Each row below holds a small network's activations on one input, seen along a few directions.
Each table varies a few parts of the input and shows all the possible inputs, shuffled.
A made-up example of a description, with smaller parts first: values(2) and (point or line(11) or (ring(5) and line(6))).
Shared parts are said once, and a part with two or three values counts as separate values.

Table:
row 1: [-25   6 -25   6  -3   2 -15 -13  12   0 -15 -29   7]
row 2: [ 11 -15  34 -15  14   9  24  12  -8  -7  -9  39  -9]
row 3: [  9 -10  41 -12  11  10  35   4  -8 -13 -15  32  -9]
row 4: [ 25   0  21  23   4  27  22   4 -33  -4   6  56  -3]
row 5: [-20  -4  -6 -21  -4   0   1  10  16 -13 -12  -7  12]
row 6: [-17  -8  -3 -15  -4   0   5   4  16 -17 -16 -20  10]
row 7: [ 15 -10  28  13  14  16  18   1 -11  -3  12  44   4]
row 8: [-19  -2 -29   4  -2   2 -11 -11  13  -1 -13 -32   8]
row 9: [  3  12 -40  40  -8  -4 -38   8 -20  10  -6 -41  13]
row 10: [  5   8 -40  33 -12 -11 -34  15 -16  14   1 -28  16]
row 11: [ -4 -10  21 -26   6  -1   9   9  18 -17 -21  15  -9]
row 12: [ -6  -7  24 -29   7  -1  16   2  12 -22 -27   9  -2]
row 13: [  4  33   1 -33  -9 -41 -29 -13  16  44  54 -24 -34]
row 14: [ 12 -13  32 -19  15   5  32   7  -8 -13 -12  32  -9]
row 15: [  7   6 -42  34 -12  -9 -30  11 -18  11   0 -37  16]
row 16: [  7  31   1 -35  -9 -39 -25 -17  14  41  54 -32 -35]
row 17: [-23  -5  -1 -17  -5   2   2  -1  17 -17 -18 -18   9]
row 18: [-18   0 -33  24 -15  -2 -16  -9  11   2  -8 -39  10]
row 19: [ -1 -13  19 -32   9  -3  19   5  12 -23 -26   8  -2]
row 20: [-21   3 -28   4  -2   0 -15  -6  14   2 -11 -23  10]
row 21: [ 18 -14  28  12  16  18  24  -4 -14  -8  11  39   4]
row 22: [-15  -1 -36  20 -14  -5 -16  -2  13   5  -5 -31  13]
row 23: [-13  -5 -37  20 -14  -4 -13  -7  11   1  -7 -40  11]
row 24: [ 29  -8  17  22   7  25  24   4 -31  -7   9  53  -3]
row 25: [  1  38   3 -33 -11 -39 -27 -20  14  42  52 -31 -35]
row 26: [ 24  -2  16  18   7  21  18  11 -29  -1  10  61   0]
row 27: [ 11  -9  34  16  13  21  21  -6 -15  -7  11  42   4]
What do these inputs look like to the network?
> values(3) and (point or line(8))
The inputs of row 14 and row 2 match in every part but the values(3) part. If row 21 is changed in the same way as row 14 into row 2, which row does it become?
> row 7
Which other rows agree with row 9 in the values(3) part? List them by row number.
> row 1, row 3, row 4, row 12, row 17, row 18, row 25, row 27

Table:
row 28: [ -5   7 -48  26  -7  -8 -30   1  -8   9  -6 -34  14]
row 29: [-13  13   0 -40 -11 -26 -16 -11  30  15  22 -38 -20]
row 30: [-23   0 -39  -9 -14 -14 -17  -4  21  -4 -23 -43  10]
row 31: [ 23 -17  19  19  11  24  24  11 -23 -10  -5  48   6]
row 32: [-12  12   3 -32  -4 -30 -16 -16  32  18  17 -40 -22]
row 33: [  4  23  -8  -5  -9 -22 -24  -7  -1  35  41 -26 -16]
row 34: [  0 -14 -24  42   4  20  -4  16 -18 -18 -29   8  33]
row 35: [ -3 -22  28 -19  12  16  38   8   3 -26 -21  37   5]
row 36: [ -1 -16 -21  43   0  25  -1  14 -22 -18 -27   6  32]
row 37: [ -1   4  37 -52   3 -15  15  -5  17   2  17  26 -27]
row 38: [-22   0 -32  -1  -7 -10 -18 -11  22  -3 -27 -52   4]
row 39: [  0 -20  34 -20  12  22  37   6   2 -28 -20  30   2]
row 40: [ -7   7 -46  27 -11  -4 -27  -1 -12   9  -5 -37  13]
row 41: [  5  24 -11  -5  -6 -26 -27  -5   3  35  39 -23 -15]
row 42: [  1  27 -12   5  -7 -21 -22 -15   4  34  48 -20 -12]
row 43: [ 25 -16  27  18  10  22  26  15 -25 -14  -7  42   6]
row 44: [ -4 -10 -23  50   2  26   1   6 -16 -17 -19  10  35]
row 45: [-21 -16 -11   6  -1  21  10  11  10 -32 -46  -8  27]
row 46: [  3 -14 -16  41   2  19  -1  19 -20 -20 -30   3  34]
row 47: [ -3   9 -43  25  -9 -11 -28   4  -9   6 -10 -39  13]
row 48: [ 21 -17  22  21   9  27  27  10 -27 -11  -3  45   4]
row 49: [-20 -20  -7  13   8  19   9   4  10 -29 -50  -9  26]
row 50: [ 20 -15  21  27   9  30  29  -1 -22 -10   5  48   8]
row 51: [  3   3  46 -46   9 -12  13 -12  17   4  14  17 -33]
row 52: [-15  12  -6 -38 -10 -33 -14  -8  32  16  19 -30 -16]
row 53: [  1   7  42 -53   3 -12  14  -6  17   0  18  19 -33]
row 54: [ 26  14  38 -18   3  -9   6   0 -12  17  31  32 -28]
row 55: [-22   1 -35  -8 -15  -8 -18  -5  21  -6 -23 -50   7]
row 56: [ 23  14  32 -17   3  -7   4  -3 -11  21  35  37 -28]
row 57: [-23 -18 -16   5  -1  15  12  11  10 -30 -46  -1  29]
row 58: [ 19  16  32  -7   2  -2  10 -13 -10  20  43  38 -25]
row 59: [  9  24  -7  -6  -6 -28 -25  -2   2  31  36 -28 -15]
row 60: [ 22  14  35 -15   2  -5   8  -4 -14  21  36  35 -30]
row 61: [  1 -24  37 -12  19  20  35   0   4 -25 -25  29   0]
row 62: [-10  11 -48  35  -8  -3 -26  -8  -6   8   3 -31  17]
The inputs of row 38 and row 32 match in every part but one. If row 40 is changed in the same way as row 38 into row 32, which row does it become?
> row 33
What do these inputs look like to the network?
> ring(5) and (values(3) or line(4))
Change only the ring(5) part in row 34. List by row number the other rows that result.
> row 28, row 31, row 41, row 56
Change only the line(4) part in row 56. List by row number the other rows that result.
> row 54, row 58, row 60
Change only the values(3) part in row 30. List by row number the other rows that result.
> row 38, row 55
Change only the ring(5) part in row 43. List by row number the other rows that result.
> row 46, row 47, row 54, row 59

Table:
row 63: [-18 -12  -4  11   0  16  22 -17  10 -16 -18  18   4]
row 64: [ -5  10  -7 -24  -6  -8   2 -17   6  15  33   8 -10]
row 65: [ -5 -12  14   4   8  24  20 -14  -1 -19 -28  10   0]
row 66: [-14   3   4 -30 -15 -11  -2  13  19  -2  -3  -7   7]
row 67: [  1 -12  -8 -10  -1   0  -1  13  -6 -16 -43   6   1]
row 68: [ -7  -7 -16  20   2  14   4   2  -7  -5  13  15  27]
row 69: [ 17 -10  -8  15   3   0   1  27 -20  -6 -13   6  13]
row 70: [  5  10   6  23   3   6  -4 -14  -6   7  24  24  -4]
row 71: [-21   7 -10  -3  -2 -18 -16  -8  27   4  -5 -57   6]
row 72: [-22   2 -37  15  -4  -1 -12  -8  13  -6 -26 -46   5]
row 73: [  3   6   8  -9   0  -5  10 -24  15  14  28  16 -17]
row 74: [-26  -6 -21  -3   1  13  12  -8   7 -17 -13  13  13]
row 75: [ 20   3  20 -20   5 -13   5   5  -5   9   8   2 -28]
row 76: [ -6  11 -22  -5  -9 -25 -23 -22   4  21  13 -50 -13]
row 77: [ -1  12 -28  29  -8 -10 -35  -9  -3  21  11 -39  -6]
row 78: [ -4  12  -9   9   1   1 -13  -6 -10  15  25  19   6]
row 79: [ 22   7  18  11   9  -3  -5  13 -23   9   1  11  -9]
row 80: [ 15   6  23 -14   8   5  12 -16   4   7  24   6 -28]
row 81: [-18  -5  21  -8   6   0  16 -13  31  -2   6   7   3]
row 82: [ -5  -6  37 -13  14  10  18  -7  18 -10   2  -1 -10]
row 83: [ 1 -9  0 33  3 14 15 -8 -4 -6  8 20 17]
row 84: [  6  16 -12   3 -14  -6 -20  13 -14   9  12  12   3]
row 85: [ -2  -5 -35  36  -4   4 -20   2   0  12  -3 -46  16]
row 86: [-12  -3 -23 -12 -17   4   2   9   3 -14 -29   6  10]
row 87: [  6 -19   9  -7   8  16   7   6 -11 -25 -36   6  -3]
row 88: [ 16   7   4 -29  -2 -25  -9   9  -5  11   2   2 -22]
row 89: [-25   1   6 -22   2  -4   7  -5  25   0  10   1  12]
row 90: [ -2  -6  17 -27   2 -18  -4  19  12  -3 -18  -6  -3]
row 91: [  5  -3 -22  12 -13   9  -1  23 -12  -9   3   7  20]
row 92: [ 17  11  21  18  11  12   1  -7 -16  11  16  15  -8]
row 93: [ 14  -8  16  28  10  23  17  -3 -16 -10   2  11  14]
row 94: [ 21 -15  11  18  10  12   9  18 -24 -15  -8   6  11]
row 95: [  3 -12  35 -23  14  -3   4  13  11 -11 -12  -5  -7]
row 96: [ 18  11   0   5   2 -14 -15  21 -22  15  -3  11  -5]
row 97: [  3  13  -8 -30 -23 -17  -6   1  -1  12  18  -1 -14]
The inputs of row 94 and row 95 match in every part but one. If row 69 is changed in the same way as row 94 into row 95, which row does it become?
> row 90
What do these inputs look like to the network?
> ring(5) and (point or ring(6))
Start at row 77 and move only the ring(5) part, one step at a time. The first step leads to row 76. Which rows follow, in order?
> row 71, row 72, row 85
Change only the ring(6) part in row 73. List by row number the other rows that result.
> row 64, row 75, row 80, row 88, row 97
